These are the activations of a small neural network, seen along a few directions. Each row is one input.
Each table varies a few parts of the input and shows all the possible inputs, shuffled.
Descriptions start from the smaller parts, as in this example, which fits no table here: one of 3 separate values, together with either a single point or one of 9 places along a line or (one of 4 places along a line, together with one of 8 places around a ring).
Shared parts are said once, and a part with two or three values counts as separate values.

Other details of the inputs shift rows strongly along two fixed directions, in all tables alike. That doesn't count.

Rows:
R1: [ 56 120 -59 -43  46 -39  38  94 116 -87 -27 -16 -51]
R2: [-25  -8  29  -1 -18 -10 -26  41  19  10  19  -8  18]
R3: [  8 -20 -35  31  58  -1  11 -65 -76  -6  19  -8  54]
R4: [-15  -8  20   1   4   5   3 -10  -7  12  -3   5  -8]
R5: [-43 -52  52  21 -62  12 -38  -1 -13  48  28   3  29]
R6: [-42 -22   9  17 -22  13  12 -11 -25  36  22  24   7]
R7: [ 61  10 -71   5  91 -11   4 -57 -52 -59 -11 -12  50]
R8: [ 46  -7 -55   9  42  -6  12 -61 -48 -22  -6   4  12]
R9: [ 19  75   1 -22  26 -26  30  74 100 -35 -17 -19 -56]
R10: [  5  26 -28 -15  -6 -20 -22  55  24 -28   9  -5  22]
R11: [ 24 -15  -9 -24  16  12 -38   3  -8 -19 -15 -32  34]
R12: [  7 -12   0   4  22 -18 -21  -1 -23 -13  18 -22  50]
R13: [ -3 -36  -9  18  32   8   0 -59 -75  10   7  11  35]
R14: [ 60   3 -59   9  94 -21  23 -65 -56 -42  -8 -21  20]
R15: [-21  24  30  -9 -61   0  17  43  57  23  -9  16 -71]
R16: [-45 -28  21  28 -55  20  -1 -22 -13  44  21  25   8]
R17: [-22 -25  20   2 -25  10   9 -17 -21  32   1  24 -20]
R18: [ 40  64 -18 -58  47 -14 -18  91  84 -62 -18 -52  -5]
R19: [-11 -26  15  13 -40  10   5 -35 -13  32  -2  19 -20]
R20: [  5  12 -13 -11  19  -3  10   2  -1 -14  -5  10  -5]
R21: [  0   1  27  12 -22   2  10  -4  21  18  -5   4 -28]
R22: [ 47   0 -60   4  53  -1  -2 -52 -52 -39  -8   3  38]
R23: [-35 -47  47  17 -30  12   8 -37 -25  55   4  14 -32]
R24: [-20 -39  40  24 -43  13   4 -42 -16  49   1  11 -27]
R25: [-23 -22  28  23 -27  15  -6 -20  -9  28   9  11   4]
R26: [  8  -8 -66  14  35   1   7 -46 -64 -21  13  16  44]
R27: [-28 -33  16   0 -29  -2 -25  15 -24  25  23  10  30]
R28: [-28  36  28  -9 -31   2  12  68  64  10   3  13 -41]
R29: [-22  11   4   0 -35   7   5  19  15   4   2  19 -15]
R30: [ -8  22  22 -43 -52  10 -28  88  67  -1 -21 -18 -24]
R31: [-24 -23  25   7 -56   1 -35  26  11  21  20   5  22]
R32: [ 34 -12 -20 -27  49   1 -30 -16 -34 -31 -12 -43  46]
R33: [ 62   9 -61   1  98 -21  18 -56 -53 -55 -11 -21  36]
R34: [ 42 -12 -54 -40  57   1 -23  -4 -42 -37 -15 -25  49]
R35: [-16   8  24  10  -1  -1  11   8  18   4   5  -8  -5]
R36: [ 45  94 -53 -20  43 -24  17  70  91 -76 -11 -15  -9]
R37: [ -4  24  36   2  -8 -10  20  27  51   3  -7 -13 -48]
R38: [ 62   9 -81  -9  93 -18  24 -48 -60 -50 -11   1  24]
R39: [-28 -41  39  18 -65  20  -6 -36 -21  54   0  26 -17]
R40: [-25  12  58   4 -30   1   6  27  45  17  -2  -6 -35]
R41: [-34  19  42  -8 -72   7   6  46  57  26  -7  20 -61]
R42: [-13 -27  29  18 -28  12  -4 -37 -16  32  -1  11  -9]
R43: [ -1 -41 -22   8   1  14  -5 -69 -85  10  -3  26  24]
R44: [-21 -30  -1  33  -5  14   1 -46 -41  21  20   8  32]
R45: [ 10  47   7 -12  21 -15  17  45  59 -19 -14  -8 -35]
R46: [ -6  78   0  -6  20 -16  24  90 101 -30   8 -14 -29]
R47: [-35 -56  53 -11 -84  35 -48  10  -2  54  -6  -4   0]
R48: [-42 -51  51  13 -60  19  12 -24 -27  70   5  31 -42]
Description of these inputs: one of 6 places around a ring, together with either one of 2 separate values or one of 6 places along a line.
Q: The inputs of R24 and R14 match in every part but the place on the ring of 6. If R25 is changed in the same way as R24 into R14, which row does it become?
A: R35
Q: The inputs of R40 and R4 match in every part but the place on the ring of 6. If R37 is changed in the same way as R40 into R4, which row does it become?
A: R9
Q: Change only the place on the line of 6 in R48. List by row number the other rows that result.
A: R6, R17, R20, R28, R38
Q: Change only the place on the line of 6 in R26. List by row number the other rows that result.
A: R1, R15, R29, R41, R43
Q: Change only the place on the ring of 6 in R34. List by row number the other rows that result.
A: R11, R18, R30, R32, R47

Rows:
R49: [-58 -26  62  25 -82   3  -1  35  41  72  28  21 -31]
R50: [-28  22  10  -2 -37  -2  -7  52  29   5  -4  18 -20]
R51: [ 10   2  -8 -10  12   5  19 -14  -9  -3 -14  10 -29]
R52: [-25  31   9  -7 -28   6   1  56  51   0   3   8 -25]
R53: [ 34 -25 -30 -23  52  -6 -42  -9 -43 -27   3 -39  79]
R54: [ 11  45 -27 -14  13  -2  14  31  55 -20 -18  -3   2]
R55: [ 14  83 -19 -16  28 -27  20  86  79 -62  11 -16 -10]
R56: [-28 -55  54 -25 -77  22 -53  24   3  40  10 -15  19]
R57: [  0 -26  -2  26  23  12  -5 -64 -56  -4  10  -2   9]
R58: [ 22  18 -14  -3  47 -18  24  -9   6 -21 -15   2 -18]
R59: [-22  -2  41  24 -34   0   0 -10  23  16  14   6   1]
R60: [-26 -80  11  26 -33  17 -13 -92 -96  56  -5  26  12]
R61: [ 52  -1 -48  -4  43   0  23 -53 -53 -17 -12  -5   8]
R62: [ 46  15 -39   3  73  -9  21 -35 -29 -36 -12 -11   2]
Q: The inputs of R62 and R61 match in every part but one. If R53 is changed in the same way as R62 into R61, which row does it become?
A: R56
Q: Describe the family of inputs behind these rows.
A: one of 2 separate values, together with either a single point or one of 6 places along a line
Q: Change only the place on the line of 6 in R52. List by row number the other rows that result.
A: R50, R51, R54, R60, R61

Rows:
R63: [ 55  36 -55 -33  67 -20  15   8   4 -51 -28 -15 -14]
R64: [ -7  61 -12 -11 -24  -9  16  71  76 -24   6  16 -27]
R65: [-16  19  54 -15 -25   2  15  45  67  20 -15  -7 -65]
R66: [ -46  -56   67   -4 -101   35  -15  -19  -19   77  -10   30  -44]
R67: [-15 -52 -16  40  11  14   0 -85 -81  25  23  16  49]
R68: [ 18  64  21 -19  17 -15  27  57  93 -26 -21 -28 -59]
R69: [ 61   4 -52  -1  71 -10   2 -51 -39 -45 -20 -24  24]
R70: [ 17  16 -44  18  67 -17  22 -24 -32 -31  12  10  31]
R71: [-46 -62  26   7 -36  15 -56  -4 -53  33  27  -2  71]
R72: [ 39   0 -79  19  55  -7   4 -56 -63 -42  12   7  63]
R73: [ -7  47 -20  -6   6 -13  25  53  47 -17   6   6 -22]
R74: [-21 -32  11  42   3  -4  11 -58 -56  26  26  20  23]
R75: [ 11   9  24 -45 -12  -1 -47  77  52 -16 -12 -46  12]
R76: [-43 -56  74   7 -99  29 -20 -16   2  73  -7  18 -39]
Q: Describe the family of inputs behind these rows.
A: one of 2 separate values, together with either a single point or one of 6 places around a ring
Q: Change only the choice among 2 separate values in R71. List by row number the other rows that result.
A: R75
